Each row below holds a small network's activations on one input, seen along a few directions.
Each table varies a few parts of the input and shows all the possible inputs, shuffled.
A made-up example of a description, with smaller parts first: one of 5 places around a ring, together with either a single point or one of 9 places along a line or (one of 3 separate values, together with one of 4 places along a line).
Shared parts are said once, and a part with two or three values counts as separate values.

Other details of the inputs vary at random and push rows far along three fixed directions, the same in every table; ignore that.

A family of inputs:
r1: [  7 -31 -20 -17  -9 -23  25  38 -17  -2 -16  -4 -38  -4]
r2: [-11  29 -11   2   7  -2  12   6 -19   9  33  56  24  -9]
r3: [ 41 -33  32 -68 -55 -44  -5  51 -27 -32 -40 -15 -82 -37]
r4: [ 25 -17  12 -27 -14 -11 -25   6  -8 -29 -15 -25 -16  -4]
r5: [ 16  43  81 -11 -58 -19 -32 -23  23 -17  15   5 -25 -35]
r6: [ -9  14  67  18 -23  12 -64 -53  82 -37  24 -66  33  16]
r7: [-40  96  72  59 -22  -4  18 -46  17  30  57  57  21  -2]
r8: [  7 -17  16 -10   2  10 -42 -29  58 -10 -23 -62  10  16]
r9: [ -2 -57 -48   0  49  52 -37 -16  44  -9 -29 -72  46  32]
r10: [ 13 -16  23 -20   2  31 -45 -24  49 -23 -22 -59  13 -16]
r11: [ -4 -15 -24 -33   3 -38  44  50 -18  29 -16  37 -39  -2]
r12: [-42  59  29  69  19  20 -19 -72  54  22  44   0  67  48]
r13: [ 40   3  54 -54 -66 -40  -8  26 -10 -17 -25   7 -77 -57]
r14: [ 48 -46   7 -61 -21   8 -48  11  14 -38 -43 -53 -29 -40]
r15: [-16  14 -50  33  27  19  37  10 -55  28  24  63  24   0]
r16: [ 48 -65 -12 -65 -11  19 -49  19  11 -41 -51 -62 -24 -38]
r17: [ -3  29  80   4 -53 -31 -22 -20  45 -19  19 -21 -21  -5]
r18: [  6  49  87  -1 -59 -39 -16 -14   4 -19  23  16 -28 -11]
r19: [  1  -8 -47 -10  15  -9  66  45 -58  35 -21  50 -36 -22]
r20: [  0  -5  16 -11 -19 -20  10  11  13  13 -20  -6 -32   0]
r21: [  9 -30  -3 -16  -1  14 -27   9  -6 -30  -8 -28   5   2]
r22: [-18 -17 -78  25  43  14  46  34 -77  18  12  50  20  23]
r23: [ 12  -6  13  -7 -11 -21 -12  -9  22 -14  -5 -31 -11   8]
r24: [ 24 -68 -82 -25  48  25 -10  25 -37 -20 -33 -33  17  16]
r25: [ 14 -24 -15 -27 -16 -23  25  50 -55  -7 -17  21 -45 -14]
r26: [-23  48  48  38   5  32 -30 -59  50   0  31 -12  50   5]
r27: [-25  25  22  37  20  48 -25 -47  42  -1  24 -16  57   7]
r28: [  33 -106 -107  -40   67   49  -34   27  -24  -36  -52  -73   31   20]
r29: [ -1 -17 -52   6  22  24  21  21 -44  11   1  33  11 -11]
r30: [-48  37  -2  73  22  19  11 -34  13  15  58  22  59  42]
r31: [ 17 -55 -49 -39  44  29 -49   5  11 -41 -12 -52  52  22]
r32: [ 19 -23  -9 -21  24  32 -39 -25  37 -16 -29 -58  20  -6]
r33: [ -1  -8  12  -4  -4  -2 -11  -9  32   5 -18 -28  -6  10]
r34: [ 15 -22 -12 -53   8  -7   0  28   7  -7 -26  -6 -17 -27]
r35: [-23  27   5  57  32  24 -38 -70  53  -8  42 -34  79  50]
r36: [ 20  -8  17 -20 -18  11 -30  -4   7 -20  -8 -15  -6 -27]
r37: [ -5   9  30  -8 -32 -31  24  18   5  19 -13  14 -46  -7]
r38: [  9 -66 -79 -10  61  39 -21  -5  21   1 -44 -64  35  33]
r39: [ -19  -27 -101    7   63   -9   60   42  -50   31   15   47   26   33]
r40: [-15   5 -74  24  51  14  62  17 -54  45  -1  53  13   6]
r41: [-20  -1 -69  25  47  21  63  24 -54  42   1  54  13   1]
r42: [ 11  16  58 -17 -49 -30 -13   8  -7 -23   5   3 -35 -15]
r43: [  0 -44 -12  -9  20  35 -37 -13  50 -12 -27 -66  22  19]
r44: [-34  54 -19  70  32   8  26 -28 -40  22  58  63  57  43]
r45: [ 54 -35   8 -62 -21  -3 -45   5  12 -34 -42 -48 -34 -37]
r46: [-18   4  11  16  -2   4   4  -7  22  15   0  -4   3  15]
r47: [  3  20 -16   4 -10 -15  41  25 -56  23  10  67 -24 -23]
r48: [  4  16  22  -5 -32  -9  13  17 -25   3   8  39 -27 -33]
r49: [-25  26   5  37  -4 -15  27  -3  -6  14  32  27   6  18]
r50: [  4  16  52 -18 -36  -9   3   5  14  -1 -10   2 -36 -36]
r51: [ -2  -1 -28   6  -2 -37  52  31 -39  21   1  34 -32   6]
r52: [  3   8   2   3  -7 -14   9   9 -33  -5   9  21  -7   5]
r53: [ -9  36  55  -2 -44 -22  35  17 -10  17   5  43 -47 -38]
r54: [-21  -6   3  31  29  45 -46 -50  67  -5   6 -55  63  38]
r55: [ -7  31  32  -1 -38 -52  44  18 -12  34  -6  42 -58  -6]
r56: [ -6  93 105  20 -73 -39   1 -27   4   7  48  62 -30 -33]
r57: [-34  29 -15  59  24   5  20 -24   0  18  44  23  44  37]
r58: [-35  46  30  66  10  13 -21 -60  45   0  56  -8  64  41]
r59: [ 23  -3  28 -37 -53 -70  35  43 -21   1 -22  13 -87 -25]
r60: [ -8  -6 -98  18  65  15  67  22 -65  48 -10  52  12  10]
Description of these inputs: one of 5 places around a ring, together with either a single point or one of 11 places along a line.
Changing only the place on the ring of 5 turns r5 into r8. The same change can be made to r36. Which row results?
Answer: r37
List by row number the other rows that have the place on the ring of 5 in common with r44.
Answer: r3, r4, r18, r21, r22, r24, r25, r28, r31, r42, r52
A walk changes only the place on the ring of 5. It starts at r1 and steps to r22. List the rest of the walk in order.
Answer: r48, r27, r9

A family of inputs:
r61: [  8  -1   9 -21 -25 -38  25  32 -27   3  -9  22 -45  -9]
r62: [ 22 -25  29 -29 -17   1 -56 -13  36 -40 -17 -64  -2   0]
r63: [ -1 -12 -27  -8  17 -11  18  16  -7  12  -4  10   0  13]
r64: [-13  11  16  19   2  18 -13 -20  18  -3  12  -9  22   8]
r65: [ -7  12 -10  11   8   0  18  -2  -7  18   1  18   0   1]
r66: [-13  25  12  23 -12 -17  14   0 -21   6  24  31  -1  11]
r67: [ 24 -36 -27 -42   3  -8   7  26  -1   4 -43 -17 -36 -17]
r68: [-19   3 -18  23  24  23   4 -11   4  10  10   3  31  15]
r69: [-16  33  18  35 -13  -9  16  -9 -14   9  32  32   4   6]
r70: [ 11 -12 -30  -3   3  -5  31  24 -44  14 -18  22 -26  -9]
r71: [ 16 -17  15 -31 -16 -20 -14  12  12 -16 -18 -23 -24  -5]
r72: [ 27 -49 -28 -50   0 -16   4  35   2  -6 -41 -29 -36 -16]
r73: [ -3   9   0  16 -13 -14  22  10 -29   6  13  29 -16  -2]
r74: [  3  19  33   0 -39 -30  16  12 -13   0   8  21 -37 -16]
r75: [ 17  23  54 -22 -26   8 -43 -25  22 -23  10  -9   5 -34]
r76: [ -8   7  -8   7   6 -10  14   6 -13   8  11  17   3  14]
r77: [ 22 -56 -52 -30  39  31 -28  -2  23 -11 -44 -59  15   4]
r78: [-15   6 -30  22  20   1  27   4 -16  17  14  24  15  13]
r79: [-12  20 -17  17  24  28   4  -3 -25   8  30  41  37  -6]
r80: [-12 -16 -37   8  33  23   4  -1   7  14  -5  -5  27  14]
r81: [-18  21 -19  33  21  12  21 -13 -14  23  15  28  21  12]
r82: [  9  -5  37 -16 -26   1 -23  -4  21 -18 -12 -28 -17 -13]
r83: [  7 -32 -34  -6  17  19   3  14 -15  -3 -19 -14   1   1]
r84: [ -6  31  29   9   4  27 -55 -43  32 -30  38  -9  63   5]
r85: [ -9   8 -19  28  24  23   1 -20  -4   9   7   3  29  13]
r86: [ 13  15  51   2 -33  -2 -26 -21  18 -16  -2 -19 -13 -14]
r87: [  0  32  40   4 -33 -24  18   1  -8  12   4  25 -33 -17]
r88: [ -8  30  33   0 -32 -38  31  14  -6  16  14  36 -35 -13]
r89: [ 12  23  57 -17 -29   3 -50 -26  34 -36  20 -12  14 -27]
r90: [-19  15 -18  35  11  11  31   4 -34  20  18  38  11  11]
r91: [ -4 -18 -33  18  25  32  -2  -3 -15  -1  -1  -7  26  14]
r92: [ -4  17  43  -6 -34 -18   8   6   4   1   0  13 -31 -16]
r93: [ 13 -14  24 -26 -14  -7 -28  -6  42 -19 -13 -41  -9  -9]
r94: [  1  18  26  -8 -33 -40  24  23 -25   4   5  31 -41  -8]
r95: [-22  16  -7  29  26  13  -8 -26  16   4  26   1  46  32]
r96: [ 21 -60 -50 -29  35  25 -29   3  21 -20 -33 -63  18   8]
r97: [-26  29   0  46  21  19  -3 -33  15   7  38   7  49  26]
r98: [-15  34  35  41   0  25 -31 -52  32  -5  26 -12  42  13]
r99: [ -6  14  11  12   7  15 -18 -28  31   3   4 -15  22   6]
r100: [ -7  12 -10  12   8   1  18  -2 -10  17   1  17  -1   1]
r101: [ 24 -27  29 -27 -20   3 -58 -14  32 -42 -16 -63  -2   1]
r102: [  8   0   8 -16 -26 -33  27  29 -23   4  -8  20 -47 -18]
r103: [-11 -16 -36  10  32  25   4  -1   1   9  -5  -7  27  13]
r104: [  9  -1   8 -14 -27 -32  26  29 -26   3  -8  20 -47 -18]
r105: [ -7 -15 -37   5  35   8   3  -1   4   7   2  -3  29  25]
r106: [ -9  24  48  -4 -31 -16   1  -1  21   6   5   8 -20 -13]
r107: [  8 -54 -98 -20  53   0  39  45 -46  16 -30  10  -1  17]
r108: [ 17 -41 -23 -41   0  -5   7  34  -5  -1 -40 -18 -34 -16]
What is each input in this table made of?
Answer: one of 4 places along a line, together with either a single point or one of 11 places along a line
Changing only the place on the line of 4 turns r103 into r96. The same change can be made to r91. Which row results?
Answer: r73
Changing only the place on the line of 4 turns r97 into r92. The same change can be made to r69. Which row results?
Answer: r90
List by row number the other rows that have the place on the line of 4 in common with r101.
Answer: r61, r62, r63, r66, r71, r76, r84, r94, r95, r105, r107
A walk changes only the place on the line of 11. It starts at r86 and steps to r70. List the rest of the walk in order.
Answer: r98, r85, r87, r81, r100, r65, r99, r77, r67
Change only the place on the line of 4 in r89. List by row number the other rows that result.
Answer: r75, r79, r84
